A small network was shown many inputs. Here are its activations along a few directions, one row for each input.
Each table varies a few parts of the input and shows all the possible inputs, shuffled.
Descriptions start from the smaller parts, as in this example, which fits no table here: one of 4 places along a line, together with either a single point or one of 9 places around a ring or (one of 2 separate values, together with one of 5 places around a ring).
Shared parts are said once, and a part with two or three values counts as separate values.
(in the rows, 128 means zero)

Rows:
row 1: [146 121 156 113 170  92 125 193 102 164 175 147  93 120  99  67 146]
row 2: [ 89 100 114 121 121 162 123  28  93 183 142  60  88 125 167 151 122]
row 3: [172 161 125 101 121  62 136 183  96 111 154 181 105 124 116  75 126]
row 4: [105 125  94 135  76 135 175  73 125 130 135  55 109 186 170 193  81]
row 5: [ 99 119 120 183 176 118 168  46 137 179 112 105 169 137 180 117 130]
row 6: [120 144  87 184 121  91 163  75 134 148  88 127 172 175 208 129 109]
row 7: [ 60 128  91 100 123 185 195  86 126 132 120  62 124 168 161 195 117]
row 8: [ 52 147 107 128 146 145 208  92 180 139  85  87 155 168 177 166 120]
row 9: [132 113 147 138 112 141  92 149 164 146 224 157 138 109  91 105 126]
row 10: [198 129 138 118 116  66 131 189 100 103  83 158  91 104  90  88 136]
row 11: [140 114 140  94 173  82 117 209 106  90  75 142 118 104  78 108 171]
row 12: [130 165 209 110 129 160  93 183  91  83  83 122 174  92  86 133 140]
row 13: [ 94 129 118 106 116 151  92 172 163  94 185 191 154 119  91 127 127]
row 14: [143 101 139  98 120 162  79 164 174  80 125 177 165 112  82 150 136]
row 15: [ 83 137  65 129 166 170 125  87  98 129  92 105 141 136 198 124 138]
row 16: [109 129  76 125  72 132 109  60  92 148 122  66  96 159 185 166  98]
row 17: [158 130 240 140 123 157 104 164  88 154 113 115 143  87  80 119 140]
row 18: [170  83 169 129 159  94 122 200 106 154 104 122  87  98  78  80 166]
row 19: [ 72 152  78 147 176 137 173  94 139 149  76 120 186 159 188 132 139]
row 20: [182  81 166 124 117 156  80 145 180 137 160 144 147 104  85 126 136]
row 21: [154 169 111 131 104  81 118 168 126 113 197 194 106 110 122 117 126]
row 22: [184 184 192 140  85 140 100 164  80 102  92 137 139  97  80 127  94]
row 23: [132 130  72 168 111 124 113  68  89 127 105 111 128 151 212 123 109]
row 24: [ 96 155 116  99 161 111 107 189 131 106 181 197 116 121 112 131 146]
row 25: [115 150 126  73 183  84 123 205 104 105 141 171 122 128 101  94 151]
row 26: [195 120 124 131  76 134  83 146 177  87 137 167 145 105  84 134  99]
row 27: [134 136 143 136 153 107 110 169 131 159 222 167  98 112 108 110 143]
row 28: [194  85 174 128 139 138 102 156 151 129 109 131 112 112  68  98 170]
row 29: [213 127 139 128  97 114 107 151 147  80  86 163 107 116  73 106 134]
row 30: [147 144 109 141  69 118  99 153 161  99 199 179 143 106  98 115 100]
row 31: [ 88  97 131 131 128 166 191  39 122 164 154  53 100 152 149 182 104]
row 32: [159 110 151 101 142 134  98 168 149  68  79 158 135 118  67 125 174]
row 33: [ 77 119 149 161 150 126 203  44 178 170 119  80 131 151 166 151 106]
row 34: [ 59 132  74  87 119 183 128  76  96 150 107  74 108 143 176 167 133]
row 35: [112 100 108 165 165 151 119  41  93 160 130  90 124 112 190 111 130]
row 36: [ 99 143 114 166  94  98 196  77 177 137  98  93 139 186 194 164  85]
Question: What is each input in this table made of?
Answer: one of 3 separate values, together with either a single point or one of 5 places around a ring or one of 6 places around a ring
Question: A walk changes only the place on the ring of 6. It starts at row 14 and steps to row 32. List the rest of the walk in order.
Answer: row 11, row 25, row 24, row 13
Question: List by row number the other rows that have the choice among 3 separate values in common with row 26.
Answer: row 3, row 4, row 6, row 10, row 16, row 21, row 22, row 23, row 29, row 30, row 36

Rows:
row 37: [ 50 156  69 123 165 115 154 122 136 136 173 156 158 155 182 120 130]
row 38: [ 91 153  65 146 155  85 148 105 111 160 172 143 127 142 201 110 132]
row 39: [168 131 143 115  99  90 103 201 135 122 197 189 115 112  63 108 122]
row 40: [130 139 153  92 120 128 106 224 169  83 199 204 120 102  67 140 133]
row 41: [205 160 166 132  99  49  80 203 155   7  56 218 173 104  64 116 122]
row 42: [ 99 144  66 168 153  81 143  95 100 161 171 147 105 141 195 102 124]
row 43: [137 103 104 150  82 163 113  55 153 140 176 104 109 137 164 156  80]
row 44: [ 97 103 128 127 226  92 206 126  75 155  42  63 111 165 164 108 178]
row 45: [ 93 116 149 147 239  89 219 100 107 171  46  79 105 142 154  99 186]
row 46: [149 141 155 100 109 114  99 211 150 101 197 201 112 116  66 113 134]
row 47: [115  98 102 138  73 164 115  61 159 140 172 112 127 148 145 173  92]
row 48: [190 139 145 141  90  85 101 185 127 122 201 174  92 108  69  72 119]
row 49: [ 99 149  58 155 164  86 146 106 107 166 167 144 114 134 197 112 114]
row 50: [ 75 117 124 107 201  83 185 133  68 166  15  59  88 153 169 116 168]
row 51: [146  86 207 160 127 198 150  64 107 152  61  20 155 138 129 170 115]
row 52: [ 94 141 112  75 195  98 201 118  34 136  10  60  87 132 174 111 152]
row 53: [128 106 110 139  66 158 111  49 159 145 174 106 117 141 158 164  99]
row 54: [ 34 163  72 124 167 127 155 125 148 123 169 151 157 151 186 116 122]
row 55: [204 134 182  87 158 166  45 204  41  73  45 153 112  58  45  90 197]
row 56: [130 127 188 125  86 216 133  53  51 127  27  18 129 119 117 181 104]
row 57: [193 138 139 126 106  90 103 196 137 118 201 174  99  99  77  87 105]
row 58: [ 62 157  73 128 157 108 152 117 130 141 170 152 145 156 191 107 132]
row 59: [104 116 101 123  77 180 116  65 176 125 174 110 136 151 136 173 102]
row 60: [208  79 208 112 185 136  76 210  97 107  73 146 150  78  50  68 180]
row 61: [116 104 204 143  93 191 119  76  98 158  36   6 134 128 133 181 113]
row 62: [121 203  58 132 152  78 189 142 135  99  18 152 160 201 201 120 118]
row 63: [ 80 121  88 120  88 197 120  72 197 109 170 107 146 138 124 192  94]
row 64: [ 77 140  64 144 155  90 146 109 111 163 167 156 133 149 187 118 121]
row 65: [187  99 195 102 157 135  38 230  89 110  53 131 125  70  52  83 195]
row 66: [139 101 112 161  67 153 111  45 145 141 178 106  98 140 166 147  94]
row 67: [181 143 148 115  90  87 101 198 139 120 200 181 105 106  72  91 128]
row 68: [157 133  93 163  27 173 162  91 183  70  25 102 191 152 147 183  89]
row 69: [168 145 149 100 105  97 103 205 147 114 202 186 117 112  69 117 130]
row 70: [138 102 228 173 128 193 160  40 148 181  59  38 147 105 122 167 127]
row 71: [117 113 102 124  79 165 117  60 167 138 177 108 136 145 146 183  98]
row 72: [198  87 224 124 182 133  90 190 138 144  69 169 147  60  32  49 178]
row 73: [ 77 153  69 129 158  95 152 112 120 155 172 150 142 151 196 121 129]
row 74: [138 137 147  98 120 121 106 220 156  93 199 206 119 110  61 135 133]
row 75: [ 94 116  89 121  88 185 120  74 184 118 178 111 147 142 122 190 100]
Question: What is each input in this table made of?
Answer: one of 3 separate values, together with either a single point or one of 4 places along a line or one of 8 places along a line
Question: The inputs of row 70 and row 72 match in every part but the choice among 3 separate values. If row 71 is changed in the same way as row 70 into row 72, which row does it become?
Answer: row 69
Question: Change only the place on the line of 8 in row 37. List by row number the other rows that result.
Answer: row 38, row 42, row 49, row 54, row 58, row 64, row 73
Question: Change only the choice among 3 separate values in row 75. List by row number the other rows that result.
Answer: row 37, row 74

Rows:
row 76: [191 155 101 130 105  56 118 165 136 113 208 194  93 121 107  97 111]
row 77: [156 153 101 127 139  32 119 190  96 137 134 179 105 128 129  58 152]
row 78: [128 133  93  82 137 108 114 188 127  96 209 201  97 120  92 114 136]
row 79: [129 148 151  93 205 119 117 195  61 105  68 137 136 106 110 104 171]
row 80: [ 83 121 118 146 137 164 158  40 115 190 144  57 100 147 197 150 139]
row 81: [ 80  91 113 148 140 148 157  32 104 197 153  54 112 117 184 149 122]
row 82: [ 86 135  79 123 113 141 194  54 136 137 102  81 153 179 206 156  91]
row 83: [183 157 147 130  46 117  80 161 139 110 198 165 112 106  92 133  80]
row 84: [139 128 187 132 204 102 149 192 113 122  83 145 154 113 106  86 171]
row 85: [ 77 112 105 145 137 165 162  47 118 182 132  71 117 157 199 155 111]
row 86: [ 70 149  72 145 109 130 181  57 147 119  75 103 155 181 209 203 101]
row 87: [ 76 138  76 145 126 159 177  61 136 148 106  66 137 172 195 150 101]
row 88: [ 79  85 133 151 164 147 135  20  94 206 164  50  95 149 181 138 118]
row 89: [ 78 124  81 159 125 159 175  60 115 170 123  62 131 155 180 161 105]
row 90: [185  85 201 132  91 164  93 149 178 117 122 124 162 113  46 152 129]
row 91: [ 78 155  78 143 108 143 186  54 143 140  86  87 149 189 192 174 105]
row 92: [116 142 140  81  75 164  81 175 127  86 201 168 117 103  70 146 121]
row 93: [138 133  60 164 110 155  41 102 182 100 195 224 195 107 154 104 119]
row 94: [ 56 154  66 142 115 114 185  51 164  93  73  88 152 179 207 181  94]
row 95: [110 127 130 121 182  69 135 217 152 143 152 181 128 126 116  75 163]
row 96: [102 147  98  77 181  87 105 221  96 127 135 177 113 121 123  91 163]
row 97: [167  97 170 100  83 184  65 163 122  79 113 107 132 108  61 153 144]
row 98: [131 137 175 124  88 144 105 165 192 117 216 176 142 106  58 144 106]
row 99: [226  98 179 146  52 140  72 149 130 105 106 116 120 106  85 135 101]
row 100: [179 144 157 149 162  69 136 171  58 112  62 145 122 114 117  68 155]
row 101: [205 111 188 141 116 124 111 141  95 114  32 121 103  90  85  94 139]
row 102: [141 125 127 131 145  91 142 183 190 117 224 204 112 124  88 107 133]
row 103: [153 122 176  88 159 168  94 159  98 101  42 108 119  84  67 125 170]
row 104: [168 106 211 119 157 149 127 149 146 127  54 120 149  90  58 110 161]
Question: What is each input in this table made of?
Answer: either a single point or one of 10 places along a line or (one of 3 separate values, together with one of 6 places around a ring)
Question: Change only the place on the ring of 6 in row 90. List by row number the other rows that result.
Answer: row 84, row 95, row 98, row 102, row 104
Question: A walk changes only the place on the ring of 6. It starts at row 83 and steps to row 76. List the rest of the walk in order.
Answer: row 77, row 100, row 101, row 99

Rows:
row 105: [115 138 101 137 130  99 140 117 142 137 171 149 125 140 152 121 117]
row 106: [145 109 148 146 134 129 138 102 114 160 105  92 121 126 138 122 127]
row 107: [107 117 127 115 148 143 129 113  99 144 121 102 110 123 136 130 142]
row 108: [ 91 132 125 121 171 123 153 135 128 136 116 126 137 137 143 127 144]
row 109: [127 115 133 145  98 155 119  95 149 141 167 116 127 129 131 148 110]
row 110: [152 139 118 145 105 111 134 119 131 116  99 130 130 137 139 123 112]
row 111: [119 142 100 115 121 121 126 139 113 107 116 131 126 137 141 133 125]
row 112: [ 99 145 109 120 156 116 153 145 137 123 116 145 144 142 145 124 141]
row 113: [166 129 155 115 159  93  85 224 137 111 168 211 133  89  65  70 160]
row 114: [131 123 120 137  87 145 117  99 155 123 166 133 133 134 133 152 102]
row 115: [122 132 113 125  97 148 122 122 157  98 120 134 154 139 124 162 111]
row 116: [110 109 143 123 129 173 126  97 144 136 127  97 135 125 120 152 133]
row 117: [209 123 186 125 131 102 101 201 114  99 110 167 119  88  53  86 149]
row 118: [177 117 186 104 100 135  74 206 153  98 159 173 127  86  36 116 138]
row 119: [123 127 115 133 120 126 123 111 104 150 158 116 106 126 142 126 122]
row 120: [109 130 113 145 139 109 143 113 135 156 172 133 118 137 148 119 123]
row 121: [112 143 115 110 136 133 132 138 107 117 106 124 128 133 137 130 135]
row 122: [145 137 120 138 115 113 136 128 126 105  75 123 141 142 137 129 122]
row 123: [114 135 129 119 114 161 129 121 149 109 109 124 156 134 119 156 122]
row 124: [127 145  97 121 112 118 124 128 118 118 138 137 116 132 142 127 116]
row 125: [ 92 118 124 124 170 127 152 117 128 152 130 117 124 136 142 124 146]
row 126: [176 130 161  97 133 112  74 212 106 107 154 175 104  95  62  98 153]
row 127: [131 124 152 134 146 129 140 119 111 128  66 100 135 127 133 129 137]
row 128: [103 116 124 134 159 121 150 113 129 165 158 116 119 137 144 117 132]
row 129: [135 111 149 137 144 134 138 104 114 145  79  93 124 124 134 126 141]
row 130: [153 130 126 149 104 109 131 105 124 133 120 122 125 134 144 124 111]
row 131: [107 123 144 119 130 168 127 113 141 120 112 106 148 125 118 156 128]
row 132: [137 137 137 133 131 124 141 128 119 115  64 116 143 136 133 126 132]
row 133: [150 122 138 156 115 118 133 102 119 151 118 107 119 127 142 122 119]
row 134: [126 136 105 126 110 118 121 115 110 133 158 130 111 131 145 127 115]
row 135: [106 129 129 112 150 139 130 129  98 129 107 109 121 125 136 133 139]
row 136: [120 104 144 134 117 169 124  95 143 149 155  98 129 127 126 146 119]
row 137: [131 134 111 132  89 145 121 112 160 108 144 142 140 135 128 154 102]
row 138: [117 115 126 123 137 138 128 111  99 157 145 101 106 125 139 125 130]
row 139: [107 145  93 125 141 103 147 146 144 112 127 153 144 147 150 127 131]
row 140: [116 148  92 132 132 100 144 133 149 123 150 158 132 140 150 122 120]
Question: The inputs of row 129 and row 125 match in every part but one. If row 127 is changed in the same way as row 129 into row 125, which row does it become?
Answer: row 108
Question: What is each input in this table made of?
Answer: one of 4 separate values, together with either a single point or one of 8 places around a ring
Question: List by row number the other rows that have the choice among 4 separate values in common with row 138.
Answer: row 107, row 111, row 119, row 121, row 124, row 126, row 134, row 135
Question: Change only the place on the ring of 8 in row 131. List by row number the other rows that result.
Answer: row 109, row 114, row 115, row 116, row 123, row 136, row 137

Rows:
row 141: [108 152  67 148  83 163 139  56 131 157 156 103 128 157 199 141  91]
row 142: [ 51 103  94 138 153 174 190  66 193 163 169 110 164 157 164 162 117]
row 143: [197 146 126 143  97  44 119 222 177  87 159 221 137 147  95  91 124]
row 144: [ 76 113  80 149 130 158 139  67 178 154 163  90 146 156 185 172 106]
row 145: [202 128 179 164 178  56 117 191 109 151 139 188 109  71  81  43 168]
row 146: [ 92 125 134 155 140 134 154  63  92 141  72  70 139 153 199 147 125]
row 147: [175 155 146 106 124 106  98 206 155  40  29 193 174  99  67  97 135]
row 148: [ 91 126  91 157 102 147 130  41 139 133 155 112 144 151 203 161 106]
row 149: [165 169 132 102  70  97  95 206 185  34 115 210 173 112  70 123 107]
row 150: [185 142 162 162 134  56 113 195 140 148 221 204 111  85  76  68 126]
row 151: [211 132 141 147 149  51 126 221 147  95  74 205 141 131  93  63 159]
row 152: [ 57 105 136 125 185 158 218  80 148 164  90  69 163 148 165 146 145]
row 153: [ 86 168  86  50 218  88 111 226  53 103 141 175 103 122 112  74 204]
row 154: [ 80 114 124 141 166 143 166  86 132 160  81  49 143 152 183 158 129]
row 155: [196 130 188  96 128 176  79 203 121  57  59 158 152  88  36 150 153]
row 156: [ 53 124 101 149 142 165 164  46 190 151 164 112 130 164 165 167 116]
row 157: [181 149 177  92  72 171  74 199 154  51 148 181 156 104  38 167 123]
row 158: [128 129  52 152  71 135 143  42 107 115 151  90 108 153 184 155  78]
row 159: [118 139  67 129  66 128 143  42 127 148 147  95  93 149 187 172  93]
row 160: [180  81 209 102 116 173  52 199 103 119 108 123 100  58  25 107 175]
row 161: [127 127  97 151 110 121 166  66  60 126  64  52 101 154 179 142  96]
row 162: [ 80 121 119 141 150 132 162  72 101 169  67  69 155 157 173 151 125]
row 163: [110 150 112 147 124 149 163  77  85 165  72  63 123 159 197 127 109]
row 164: [192  92 201 109 123 122  66 175 126 152 238 160  91  86  43  83 125]
row 165: [167 100 197 105  71 172  48 199 136 113 197 142 111  80  20 126 138]
row 166: [ 77 121  77 146 113 146 137  53 148 162 148 110 158 159 177 165 104]
row 167: [ 59 126 143 138 179 150 191  63 144 156  85  69 129 158 164 154 140]
row 168: [119 138 112 129 106 114 168  66  80 159  61  56  86 153 182 159 112]
row 169: [ 67 161  70  59 174  94 102 238  89 107 214 215  90 113 128 106 145]
row 170: [209  73 217 108 168 121  68 174  93 157 154 143  84  66  51  63 167]
Question: The inputs of row 147 and row 149 match in every part but one. If row 152 is changed in the same way as row 147 into row 149, which row does it become?
Answer: row 142
Question: What is each input in this table made of?
Answer: one of 2 separate values, together with either a single point or one of 6 places around a ring or one of 8 places along a line
Question: A walk changes only the place on the line of 8. It starts at row 161 and steps to row 168. List the rest of the walk in order.
Answer: row 163, row 146, row 162, row 154, row 167, row 152
Question: A walk changes only the place on the ring of 6. It starts at row 164 and steps to row 150. List the rest of the walk in order.
Answer: row 143, row 149, row 157, row 165
